j123: |  3.34 |  2.91 | -2.82 |  8.51 | -0.20 |
j101: |  2.12 |  1.98 | -2.83 |  8.51 |  0.00 |
j806: |  0.24 |  2.43 | -1.41 |  0.97 |  0.00 |
tail: | -1.41 |  0.97 | -> | 0.00 |
has: |  2.91 | -2.82 |  8.52 | -> no
has: | -0.20 |  8.51 | -2.82 | -> no
tail: | -2.82 |  8.51 | -> | -0.20 |
has: |  8.51 | -2.83 |  1.98 |  2.12 | -> no

j570: | -2.74 | -5.37 |  0.84 |  3.61 | -2.82 | -8.93 |
j757: |  0.40 | -1.21 | -2.84 | -0.78 | -2.06 |  0.04 |
j807: |  3.60 |  0.84 | -2.82 | -5.37 | -2.74 | -8.93 |
tail: | -2.74 | -5.37 | -> |  0.84 |  3.61 | -2.82 | -8.93 |
has: |  0.85 |  3.61 | -2.82 | -8.93 | -> no
perm: |  0.04 | -2.06 | -0.78 | -2.84 | -1.21 |  0.40 | -> j757
tail: | 3.60 | 0.84 | -> | -2.82 | -5.37 | -2.74 | -8.93 |
perm: | -2.82 | -8.93 |  3.60 |  0.84 | -2.74 | -5.37 | -> j807

j584: | -2.37 | -2.28 |  1.50 |  1.57 | -2.85 |  2.63 |  3.56 |  0.73 | -1.41 |
j689: | -3.75 | -3.44 | -2.37 |  1.57 | -2.85 | -2.42 | -1.54 | -2.68 | -1.42 |
j269: |  0.14 | -0.63 | -1.40 | -1.62 |  2.27 | -3.45 | -4.76 | -0.03 |  1.20 |
j351: | -3.75 | -3.43 |  1.88 | -6.66 | -0.14 | -2.52 | -8.75 | -7.65 | -4.81 |
start: | -2.37 | -2.28 |  1.50 |  1.57 | -2.85 | -> j584, 1
has: | -2.51 | -8.75 | -> no
has: | -6.66 | -0.14 | -> yes
has: | -2.68 | -1.43 | -> no
tail: | -3.75 | -3.43 | -> |  1.88 | -6.66 | -0.14 | -2.52 | -8.75 | -7.65 | -4.81 |

j105: |  3.99 |  1.03 |  1.45 | -0.55 | -1.96 |  3.49 |  0.46 |  1.54 | -1.36 |  0.22 |
j142: | -3.15 | -0.03 |  1.09 |  0.62 |  2.55 | -1.60 | -2.88 | -0.07 |  1.57 | -0.55 |
j997: |  2.49 | -1.11 |  0.69 |  0.13 |  2.58 |  1.45 |  3.15 |  0.43 | -2.07 |  0.14 |
j693: |  1.09 | -1.28 |  2.44 | -2.21 |  2.86 | -0.15 | -1.31 |  0.97 | -0.12 |  1.80 |
j728: |  1.44 |  0.19 |  2.42 |  1.02 |  2.11 |  1.23 |  0.84 |  0.46 | -1.23 |  0.33 |
j613: |  1.08 | -1.28 |  2.44 | -2.21 | -1.61 | -2.39 | -2.76 |  0.63 |  1.22 |  0.30 |
j180: |  0.22 |  1.08 | -0.68 | -0.50 | -1.61 |  0.66 | -2.76 |  0.63 |  1.22 |  0.30 |
j233: | -3.04 | -2.13 |  4.38 | -0.71 |  2.88 | -1.37 |  2.56 | -0.01 | -1.91 | -2.53 |
j300: |  0.30 |  0.07 |  1.51 |  2.39 |  0.15 | -1.35 |  0.44 |  0.21 |  0.55 | -2.56 |
j848: | -4.00 | -0.60 | -1.78 | -0.93 | -3.80 | -0.31 |  2.40 | -2.59 | -0.75 | -0.32 |
j246: |  0.30 |  0.07 |  1.52 |  5.70 |  4.56 | -0.16 |  4.91 | -0.98 | -1.69 | -2.13 |
tail: | 0.30 | 0.07 | 1.52 | -> |  5.70 |  4.56 | -0.16 |  4.91 | -0.98 | -1.69 | -2.13 |
tail: |  1.09 | -1.28 |  2.44 | -2.21 | -> |  2.86 | -0.15 | -1.31 |  0.97 | -0.12 |  1.80 |

